These are the activations of a small neural network, seen along a few directions. Each row is one input.
Each table varies a few parts of the input and shows all the possible inputs, shuffled.
Descriptions start from the smaller parts, as in this example, which fits no table here: values(2) and (point or line(9) or (line(4) and ring(8))).
Shared parts are said once, and a part with two or three values counts as separate values.
In the rows, 128 means zero.

A family of inputs:
x1: [ 80 118  73 126  63  91 127 137  68 110 171  92]
x2: [194 185 140 156 157 188 100 119 175 129 158 151]
x3: [159 146 102 153  81 130  70 112 137 124 227  93]
x4: [165 182 154 167 161 207  83 138 168 123 145 134]
x5: [136 144 118 155  77 154  66 132 142 121 213  67]
x6: [132   4 144 179 193  67 154 181 199 130  90 100]
x7: [154   9 150 158 175  70 153 191 196 164  95 110]
x8: [110 123  70 104  50  86 140 134  75 131 179 100]
x9: [112 187 174 111 191 171 134  98 124 130  53 172]
x10: [ 70 121 121  68 106 112 185 102  67 103  67 154]
x11: [ 92 126 118  57  99 100 187  98  63 121  77 172]
x12: [134 191 170 101 182 160 137  92 121 149  63 191]
- Changing only one part turns x3 into x5. The same change can be made to x7. Which row results? => x6
- What do these inputs look like to the network? => values(2) and (point or ring(5))
- Which other rows does x11 become when the values(2) part takes its other values? List them by row number. => x10

A family of inputs:
x13: [ 72  46 159 134 187 100 180 162 170 101  54 100]
x14: [195 103 172 130 229 122 143 136 176 177  61 202]
x15: [166 171 170 101 196 137 149  92 136 167  50 239]
x16: [ 42  81 135 107 139 102 204 132 100  95  34 111]
x17: [154  70  96 149 102 103 133 159 160 129 166  98]
x18: [154 195 114 144 132 161 119 109 133 126 168 139]
x19: [116 169 111 101  81 147 116 104  74  93 162 142]
x20: [161  53 149 112 183  49 170 145 155 171  69 191]
x21: [152  88  94 158 117  79 137 158 154 130 176  97]
x22: [ 94 177 125  89  88 141  90  86  76 124 146 109]
x23: [137 160 146  57 153 110 182  83  71 155  47 225]
x24: [107 183 127  89  78 147 115 115  83 129 152 116]
x25: [ 95 111 109 117  69  98 126 142  92 142 156  96]
x26: [119  86 122  83 143  51 185 120  84 163  55 208]
x27: [ 55 159 153  81 146 154 192 102  93  81  23 134]
x28: [ 90 161 180 121 194 190 166 103 149  93  29 141]
x29: [125 184 153 133 128 172  70  87 132 139 152 116]
x30: [169 118 139 182 147 155  84 154 170 114 167 119]
x31: [161 132 155 170 143 156  83 164 179 149 157  95]
x32: [126 171  88  90  76 155 135 109  82 109 152 134]
x33: [135  82 135 148 103  96 112 164 161 149 166  80]
x34: [123  77 133 148 113  90  88 136 154 144 160  73]
x35: [180 120 117 171 142 164 103 159 179 130 157 112]
x36: [112 117  68 127  82  81 150 135  85 123 166 113]
x37: [144  68 119 159 107  96 114 154 151 113 176 105]
x38: [145 175 139 145 122 178  97 105 130 109 168 148]
x39: [102 102 179 157 229 165 147 159 193 103  41 118]
x40: [104  97  92 128  72  98 127 131  82 107 166 121]
x41: [149 127 153 170 152 150  58 136 172 144 151  87]
x42: [ 83 106 107 116  78  93 101 114  85 137 150  89]
x43: [137 189 154 133 119 178  95 116 139 144 158 123]
x44: [156 178 116 134 117 186 115 110 139 125 159 140]
x45: [178 138 115 181 157 139 107 158 173 131 167 111]
x46: [124 188  86 100  91 130 139 108  77 110 161 133]
x47: [114 100  70 118  67 106 146 136  91 123 156 114]
- Changing only one part turns x42 into x41. The same change can be made to x25. Which row results? => x31
- What do these inputs look like to the network? => ring(5) and (values(2) or line(5))
- Which other rows does x26 become when the values(2) part takes its other values? List them by row number. => x16

A family of inputs:
x48: [ 94 141 155 112 168 125 183 142 135 157  38 149]
x49: [121  94 120 104 179  83 194 130 124 111  45 145]
x50: [109 140 143 108 164 136 206 150 138 138  42 157]
x51: [155 128 124 172 110 110 102 126 131 153 195 102]
x52: [171 120 131 140  90 106  75 140 156 163 172 111]
x53: [118 142 178  98 189 156 145  85 148 154  54 158]
x54: [109 124 128 171  97 168  69 140 139 103 164  53]
x55: [ 98  38 151 104 154  84 192 139 117 113  56 173]
x56: [ 85 197  61  64   7 131 134  84  15  97 189 127]
x57: [171 110  92 140 117 133 107 162 132 149 188 114]
x58: [ 70 199  73  67  11 120 110  76  12 116 185 119]
x59: [139 180 187 118 208 163 124  99 125 129  49 212]
x60: [156 112 104 143 121 122  83 155 128 168 184 105]
x61: [113 141 139 149 115 129  81 148 153 118 193  63]
x62: [133 140 166  94 185 166 168  92 152 136  58 166]
x63: [186 118 119 136  86 117  98 148 160 145 176 119]
x64: [130 125  94 173 111 126  85 127 153 125 185 113]
x65: [ 83  40 163 108 158  74 169 131 114 131  52 165]
x66: [106  96 132 108 183  72 171 122 120 130  41 136]
x67: [124 122 116 167  93 179  92 147 143  85 168  61]
x68: [171 126 112 168 106 121 125 134 135 135 199 111]
x69: [128 139 127 145 111 139 105 155 157 100 197  71]
x70: [145 124  82 170 107 137 109 134 157 106 189 122]
x71: [154 178 175 114 204 173 147 107 128 110  54 221]
- What do these inputs look like to the network? => values(2) and (point or line(5) or line(6))
- Changing only the values(2) part turns x70 into x64. The same change can be made to x68. Which row results? => x51

A family of inputs:
x72: [117 172 104  90  93  93 132 102  64 142 146 155]
x73: [156 205 123 118 129 147 101  89 114 159 149 152]
x74: [155 182 141 110 106 172  95  86 118 144 150 162]
x75: [ 90 158 107 117  95 131 136 110  71  99 141 147]
x76: [127  99  73 114  86 101 158 145 104 114 145 114]
x77: [118 169  93  93  83 129 155 113  78  95 144 146]
x78: [101  62 144  96 179  79 207 134 115 140   9 172]
x79: [126  80 102 103  72  90 128 131  95 146 148 133]
x80: [129 163 180  93 221 166 172  90 142 138  18 204]
x81: [145 142 156 163 145 172  98 165 177 136 142  91]
x82: [126 103  84 111  95  65 134 134  92 161 147 123]
x83: [127 191 126 145 132 185 105  96 122 116 144 144]
x84: [187 149 135 160 154 128  81 145 158 167 165 131]
x85: [ 67 151 128  94  97 128 126 101  76  87 117 110]
x86: [ 75  81 108 115 100  99 128 134 103 106 118  78]
x87: [159 134 138 187 157 167  85 152 166 123 161 124]
x88: [108  68 137 158 136 103 111 144 166 107 142  64]
x89: [158  89 113 154 131  69 118 144 153 163 171 108]
x90: [105 184 147 123 133 181  95  88 128 104 120 108]
x91: [113 198 145 122 120 190 118 109 134 129 126 111]
x92: [158  66 131 145 108  94 112 141 156 147 172 118]
x93: [156 201 112 121 120 183 125 100 129 112 148 144]
x94: [137 128 158 165 158 163  75 144 171 111 137  88]
x95: [ 98  88  87 138  98 103 137 142  97 118 142 115]
x96: [187 126 152 152 131 154  76 141 162 151 166 141]
x97: [131  51 171 138 212  82 190 147 183 141  31 162]
x98: [ 75 166 126  93  84 137 149 122  82 112 122 112]
x99: [158 110 190 139 239 145 151 148 190 144  30 187]
x100: [116  83 135 157 123 112 134 165 171 133 147  67]
x101: [117 149 121  82  70 118 126  99  68 127 147 164]
x102: [ 94 130 164  70 183 111 205 101  86 122  13 202]
x103: [ 84  96 106 114  87 108 151 155 109 131 123  81]
x104: [160  85 103 156 123 105 141 155 166 115 169 100]
x105: [130  75 116 180 134 107 121 152 160 119 166 100]
x106: [188 145 124 163 145 165 105 155 172 119 164 123]
- Changing only one part turns x91 into x81. The same change can be made to x80. Which row results? => x99
- What do these inputs look like to the network? => ring(5) and (point or line(6))
